These are the activations of a small neural network, seen along a few directions. Each row is one input.
Each table varies a few parts of the input and shows all the possible inputs, shuffled.
Descriptions start from the smaller parts, as in this example, which fits no table here: ring(8) and (point or ring(9) or (values(2) and line(6))).
Shared parts are said once, and a part with two or three values counts as separate values.

Rows:
x1: -42 2 -25 -46 -13 -18 36 -30 -10 29 -16 57 -20 22
x2: -25 -7 -23 -59 20 -19 13 -49 -3 28 -3 40 -21 38
x3: 16 -16 13 -5 -27 23 -5 11 -9 -5 -5 -5 13 -9
x4: -4 6 -12 35 -34 -2 -2 -6 13 12 -6 -15 12 2
x5: 28 -1 34 -13 9 4 -11 10 -3 3 4 -17 1 0
x6: 6 27 5 25 5 -15 -12 -6 17 21 -1 -27 2 9
x7: 1 -3 -5 20 -29 26 8 0 -1 5 3 -18 -7 -3
x8: 1 -13 0 -1 -11 7 5 19 -14 -25 12 -3 10 -26
x9: 11 18 11 11 9 12 -3 -1 3 14 8 -29 -17 5
x10: 7 -5 2 15 38 -18 -14 21 15 -28 0 8 3 -5
x11: 11 4 6 -8 26 5 -16 4 -12 -22 10 -13 9 -14
x12: -11 -12 -6 26 7 -4 -1 27 4 -31 -6 22 14 -19
- What is each input in this table made of? => values(2) and (point or line(5))
- The inputs of x2 and x1 match in every part but the values(2) part. If x6 is changed in the same way as x2 into x1, which row does it become? => x4
- Which other rows does x3 become when the values(2) part takes its other values? List them by row number. => x5

Rows:
x13: 8 -3 13 -3 -38 27 27 2 -23 -12 -4 -8 -2 -11
x14: 36 17 7 -12 7 28 8 -6 -8 11 -2 -34 -7 15
x15: 6 -8 8 27 35 -3 -34 39 11 -37 9 -2 8 -27
x16: -9 -2 2 -4 -46 -2 11 -2 -1 12 -20 17 2 1
x17: -46 -6 -5 -1 -28 -14 17 -34 -2 13 6 20 -27 6
x18: 16 -8 3 -31 26 20 2 14 -21 -33 -4 12 5 -10
x19: -7 -3 17 52 -27 13 -17 30 9 -9 9 -22 2 -31
x20: -15 5 -20 -6 13 -15 10 -39 12 40 12 -2 -11 33
x21: -34 -16 -26 -23 34 -22 5 -17 1 -6 6 44 -4 9
x22: -3 -2 -10 -32 16 -16 -7 13 -4 -9 -15 35 16 -5
x23: 22 18 6 -14 -5 -18 -2 -21 7 21 -13 -13 2 24
x24: 27 10 4 47 13 2 -21 21 21 9 17 -47 15 -4
- What is each input in this table made of? => values(3) and line(4)
- The inputs of x20 and x23 match in every part but the line(4) part. If x17 is changed in the same way as x20 into x23, which row does it become? => x16
- A walk changes only the line(4) part. It starts at x21 and steps to x22. List the rest of the walk in order. => x18, x15
